Each row below holds a small network's activations on one input, seen along a few directions.
In each table, some parts of the input vary, and every possible input appears once, in random order.
A made-up example of a description, with smaller parts first: one of 2 separate values, together with either a single point or one of 11 places around a ring or (one of 5 places around a ring, together with one of 6 places along a line).
Shared parts are said once, and a part with two or three values counts as separate values.

Other details of the inputs shift rows strongly along two fixed directions, in all tables alike. That doesn't count.
To show where, the next rows are all for the same input, with only those details redrawn:
[ -1  -4  28 -12 -44  36   9  16  43 -14 -37 -40  34  61]
[-45  -5 -18 -31  -4 -28  14   8  26  15  16   0  49  -7]
[-45  -5 -18 -31  -4 -28  14   8  25  15  17   1  49  -7]
[ 67  18  26  67   5  42  15 -18   6  -8 -31   5 -90  55]
[ -1  -4  28 -12 -44  36   9  16  43 -13 -37 -40  34  61]

Rows:
x1: [-56  -9 -42 -36  17 -57 -30  32 -63  -1  27  -7  83 -77]
x2: [-29 -25 -20 -26  -8 -22  -1  -3  16  -1   2 -22  53 -46]
x3: [  0  43 -10 -12  53 -45 -10   4 -73  51  91  87 -56 -33]
x4: [ 86  37  65  35 -16  50 -21  10 -59   9  -2  11 -84  60]
x5: [ 65  15  25  63  11  55   3 -20  16 -28 -34   9 -91  38]
x6: [ 12   4  31   2 -47  28 -28  49 -40 -26 -47 -59  55  50]
x7: [ -3  12 -44  28  71 -39 -26   5 -89  -2  35  48 -41 -77]
x8: [-50 -19 -17 -43  -4 -20  10  -8  39   1   9   2  43 -17]
x9: [  1  19  65 -60 -48  60 -31  50  -9 -13  -7 -14  23  67]
x10: [  2  23 -10 -17  56 -27 -25   2 -73  28  74  75 -58 -63]
x11: [-50 -11 -16 -39   1 -16   5   8  31   1  10   4  42 -21]
x12: [-40 -24 -19 -36  -1 -10  -2   3  25  -8   4  -9  45 -40]
x13: [-44 -13 -19 -35  -9 -31  19  -8  33  15  16   0  50  -3]
x14: [ -9 -12  27 -20 -40  44   5   8  52 -22 -46 -38  25  51]
x15: [ 11 -26  23  -7 -49  37  -1  -4  37 -24 -52 -63  37  25]
x16: [ 34   0 -20  52  32 -32  19 -47 -14  24  15  30 -66 -27]
x17: [ 29   0 -24  45  49  -4   0 -33  -6  -8  14  37 -70 -51]
x18: [ 13  22 -10  -6  48 -38 -23  -5 -82  34  72  61 -51 -69]
x19: [ 25  19 -23  51  47 -21  16 -29  -6  16  27  47 -67 -17]
x20: [-77   4 -40 -51  26 -53 -25  42 -49   2  36  18  73 -52]
x21: [ 33   7 -19  55  35 -28  14 -31 -22  24  15  30 -66 -29]
x22: [ 85   1  21  75   3  48  -3 -31   2 -29 -41 -16 -79  11]
x23: [ 30   5 -21  55  34 -32  19 -40 -18  29  13  28 -66 -25]
x24: [ -4  -6  26 -12 -45  32  14   7  47  -8 -39 -41  33  66]
x25: [ 14 -11  27   2 -51  30   1  10  36 -16 -41 -53  46  42]
x26: [-70  10 -42 -43  21 -64 -17  41 -54  15  44  16  79 -39]
x27: [-45  -5 -18 -31  -4 -28  14   8  25  15  16   1  49  -7]
x28: [ 67  -3  21  61   8  55   4 -32   9 -25 -44  -5 -94  23]
x29: [ 71  -9  21  58   6  54   4 -39  12 -31 -42  -3 -94  22]
x30: [-29 -33 -22 -30 -13 -26   4 -19  24  -1   3 -23  54 -44]
Q: The inputs of x6 and x20 match in every part but one. If x25 is changed in the same way as x6 into x20, which row does it become?
A: x5
Q: Describe the family of inputs behind these rows.
A: one of 5 places around a ring, together with either one of 2 separate values or one of 4 places along a line
Q: Which other rows agree with x1 in the place on the ring of 5? List them by row number.
A: x2, x15, x18, x22, x30
Q: Which other rows does x4 become when the choice among 2 separate values takes its other values? List them by row number.
A: x6
